[[ 99 121 118 136]
 [118 149 123 105]
 [137 108 134 152]] result: 149

[[126 146 141 116 144 134 128]
 [114 123 150 146 126 108 131]
 [139 110 118 136 112 115 123]] result: 126

[[130 147 141 129 128]
 [148 140 128 128 128]
 [128 128 132 150 136]] result: 128

[[105 157 142 110 114]
 [147 101 130 125 112]
 [116 134 147 132 146]] result: 130

[[122 125 130 138 123 121 124]
 [153 133 122 114 105 143 146]
 [125 135 119 105 143 146 148]] result: 105

[[141 141 106 107 150 151 114]
 [134 103 146 111 141 104 151]
 [112 152 111 146 117 156 103]] result: 141
---
[[127 130 122 126 121 136 109 127 119 144 125 122 149 120 156 128]
 [130 129 133 131 138 123 149 126 135 112 129 137 107 140 101 130]
 [121 133 125 127 128 127 114 152 137 127 141 111 142 111 147 131]
 [152 113 136 136 120 146 134 124 141 124 121 121 124 105 124 124]
 [120 127 125 122 124 117 128 108 107 140 118 144 125 153 122 123]]	123

[[102 109 119 131 134 110 145 146]
 [125 140 152 141 137 116 135 110]
 [140 154 121 103 153 106 146 104]
 [125 138 145 124 152 108 142 109]
 [114 135 132 119 149 102 144 121]
 [110 105 151 152 118 136 115 139]
 [131 138 148 147 131 118 122 113]
 [131 141 152 125 150 111 134 105]
 [151 152 139 136 118 145 112 102]
 [127 141 146 123 147 108 140 114]
 [136 117 122 133 107 147 114 140]
 [153 137 144 143 110 150 104 104]]	104

[[121 136 122 136 142 137]
 [135 134 128 137 123 119]
 [138 126 137 125 119 123]
 [130 129 121 129 132 138]
 [122 120 121 117 138 149]
 [129 124 121 123 132 143]]	143

[[121 119 130 108 109 116]
 [106 107 112 147 145 108]
 [118 112 128 112 108 109]
 [130 140 128 145 153 137]
 [113 107 107 128 121 108]
 [134 137 127 149 149 136]]	136

[[135 121 139 134 136 125 138]
 [130 123 137 129 116 148 125]
 [133 127 119 129 128 132 126]
 [140 143 138 116 113 132 124]
 [128 120 148 131 108 156 123]]	123

[[116 105 125 125 122 108 114 130 122 118 122 124 123 104 126]
 [117 114 143 138 145 134 116 154 141 148 142 141 142 139 135]
 [120 116 117 121 109 111 125 113 116 113 118 119 117 111 118]
 [139 141 111 116 108 125 140  99 113 108 114 110 113 119 117]
 [105  99 143 139 136 110 102 145 140 138 139 140 139 112 138]
 [143 147 113 118 120 145 141 117 120 115 118 116 118 146 124]
 [141 157 134 130 133 149 143 128 136 131 132 127 134 147 130]
 [130 149 128 123 131 145 135 128 128 133 128 130 130 155 126]
 [118 115 122 122 125 135 112 133 126 123 122 114 130 139 129]
 [130 118 145 143 148 136 120 148 143 146 145 142 144 131 143]
 [147 151 136 133 131 148 146 127 139 130 138 129 138 149 138]]	138

[[121 124 130 133 127 136 152]
 [115 128 134 129 127 143 146]
 [144 109 126 128 131 125 150]
 [124 143 121 128 127 136 151]
 [132 134 127 127 129 120 105]
 [130 133 126 127 128 120 105]
 [133 131 117 124 126 133 153]
 [135 123 131 126 129 119 103]
 [135 137 118 129 126 119 102]]	102

[[119 133 138 118 146 123 119]
 [119 136 144 128 136 139 132]
 [125 131 126 128 126 144 106]
 [125 119 118 110 115 121 126]
 [122 129 129 118 128  98 129]
 [127 133 112 102 131 127 122]
 [129 133 133 130 143 121 110]
 [140 117 141 151 138 121 128]
 [124 147 130 123 132 130 151]
 [122 107 133 115 126 125 120]]	120
---
[120, 111, 117, 150] Out: 120
[100, 142, 115, 127] Out: 100
[147, 152, 107, 104] Out: 147
[139, 143, 106, 144] Out: 139
[155, 127, 128, 112] Out: 155
[140, 107, 140, 118] Out: 140
---
[127  99 130 125] Answer: 99

[[151 126 114 125 139]
 [141 130 115 132 152]] Answer: 126

[136 148 132 145 149] Answer: 148

[[135 129 118 101]
 [141 112 145 117]] Answer: 129

[[129 103 118 132 120]
 [133 130 129 115 122]
 [124 112 127 132 131]] Answer: 103

[[134 124 139 113 112 119 149]
 [114 115 107 105 109 129 140]
 [110 114  99 100 104 129 141]] Answer: 124

[134 133 105 128 136 131 111] Answer: 133

[147 154 143 118 153 116] Answer: 154
---
[[125 120 128 131 133 130 128 125]
 [129 120 117 127 132 124 128 133]
 [130 126 120 124 129 128 134 124]
 [127 136 125 128 133 131 132 128]
 [129 135 122 125 132 126 126 135]
 [127 136 129 128 130 128 126 128]
 [128 131 130 128 128 130 130 125]
 [128 135 131 128 130 132 128 127]
 [131 122 113 124 133 125 129 128]
 [129 120 113 131 137 125 134 128]
 [125 133 123 132 137 130 132  99]] → 128

[[124 122 128 131 131 129 131 132 129 126 136 124 131 130]
 [129 127 130 128 128 130 128 128 131 128 127 128 129 128]
 [132 132 126 127 124 127 125 126 129 131 120 130 124 128]
 [126 132 123 128 128 123 129 129 120 127 130 127 126 129]
 [125 134 119 129 127 120 130 130 114 126 132 127 125 131]
 [136 133 132 122 129 133 132 115 122 123 119 135 131 119]
 [127 131 123 128 127 124 129 129 120 127 129 127 126 129]
 [133 118 144 127 130 143 125 125 153 131 122 130 133 122]] → 128

[[120 129 120 121 125 131 125 118 114 130 118 126 110 132]
 [138 144 127 143 113 117 139 145 120 134 117 143 126 146]
 [111 123 149 101 132 128 124 104 148 124 129 127 130 125]
 [116 135 140 104 117 115 131 113 140 133 115 133 112 139]
 [117 118 139 102 133 130 124 108 146 119 133 116 130 117]
 [120 145 135 120 108 115 145 136 133 139 110 145 112 148]
 [140 135 112 140 113 117 134 132 112 135 113 135 110 141]
 [105 139 149 111 116 117 135 118 149 132 123 141 128 138]] → 120

[[132 106 137 105 142 108 111 108 111]
 [120 123 117 119 119 124 101 124 125]
 [111 140 105 137 103 138 103 140 138]
 [123 122 126 123 127 122 117 123 122]
 [130 110 135 109 138 112 105 112 115]
 [121 131 126 138 124 129 147 129 125]
 [133 103 139 101 144 106 103 107 109]
 [110 138  99 131 101 137 105 136 135]
 [136 107 149 114 149 109 121 111 112]
 [129 114 137 118 137 115 122 116 116]
 [130 111 139 115 140 113 119 114 114]] → 137

[[155 130 133 132 131 132 134 133 131 129 132]
 [153 130 137 130 130 133 132 132 134 129 132]
 [154 130 138 130 132 133 131 131 132 129 131]
 [148 129 148 129 130 133 129 130 136 129 131]
 [153 130 136 130 131 132 132 133 135 129 132]
 [153 130 138 132 130 134 132 131 131 129 131]
 [153 130 139 130 130 133 131 131 133 129 131]
 [143 129 131 154 128 131 138 130 129 129 130]
 [151 130 131 135 129 131 138 135 131 129 132]
 [149 130 129 131 132 130 137 143 130 128 133]
 [152 129 140 129 133 133 130 131 134 129 131]] → 133

[[117 120 120 122 147 109 132 114 134 132]
 [147 147 128 142 120 153 132 142 132 115]
 [144 150 125 139 128 146 132 136 135 112]
 [144 138 140 124 137 134 117 118 117 125]
 [123 131 101 148 136 131 155 141 156 121]
 [143 144 129 136 128 143 129 133 130 117]
 [142 142 126 143 116 151 135 145 134 117]
 [121 126 103 151 126 133 156 149 155 124]
 [138 139 119 147 120 148 141 147 141 119]
 [135 135 122 144 114 146 139 148 137 122]
 [114 110 121 126 137 111 134 122 132 140]
 [147 146 141 124 134 139 116 121 118 118]] → 120
---
Input:
127,132,134,116,132,129
126,127,122,151,116,122
123,127,117,135,123,124
Output: 132

Input: 103,140,119,106
Output: 140

Input:
122,119,127,121,121
115,102,150,121,102
113,140,143,115,138
Output: 119

Input:
134,155,111,142,143
136,128,158,103,114
Output: 155

Input: 132,127,124,139,130,101
Output: 127

Input:
156,131,141,103,108
145,128,139,120,132
146,118,151,109,139
Output: 131

Input: 103,107,121,153
Output: 107

Input: 153,150,123,150,148,151,151
Output: 150

Input: 115,133,105,134
Output: 133

Input:
121,126,128,120,137,125,125
150,134,118,129,111,135,129
125,134,128,119,119,130,133
Output: 126
---
[122  98 124 120] value 120, 122

[[136 116 127 150]
 [125 124 127 133]
 [128 117 127 130]] value 150, 128

[[149 143 130 131]
 [142 157 132 118]] value 131, 142

[[121 122 131 133 132 120 128]
 [144 128 120 113 128 128 118]
 [139 117 119 100 113 128 123]] value 128, 139

[125 152 123 119 128 121] value 121, 125

[135 117 110 107 100] value 100, 135

[149 121 122 134 147 132] value 132, 149

[[146 153 144 151 105 137]
 [134 118 109 119 112 148]
 [111 149 130 147 146 106]] value 137, 111

[117 133 153 108 104] value 104, 117
---
[[151 127 117 139 122 129 124]
 [147 129 120 139 123 128 124]
 [152 125 124 138 121 125 125]] result: 129

[[125 130 125 129 130 123]
 [125 100 125 129 130 123]] result: 100

[[137 102 132 100 103 131]
 [133 144 124 147 144 126]] result: 144

[[129 123 145 132 129 100 137]
 [123 131 115 118 131 116 136]
 [116 127 140 129 135 134 132]] result: 131

[[143 138 147 152]
 [110 112 142 111]] result: 112

[[151 154 113 133 131 133 133]
 [107 109 151 147 144 154 154]] result: 109

[[131 137 109 132 147 144 116]
 [132 106 121 113 107 133 150]
 [147 144 117 130 128 112 126]] result: 106

[[117 129 137 141 121]
 [ 99 114 126 124 114]] result: 114

[[130 128 127 126 130 129 130]
 [143 131 116 106 143 126 140]] result: 131

[[128 127 128 134 124 145]
 [121 121 135 134 139 142]
 [128 120 128 124 124 100]] result: 121
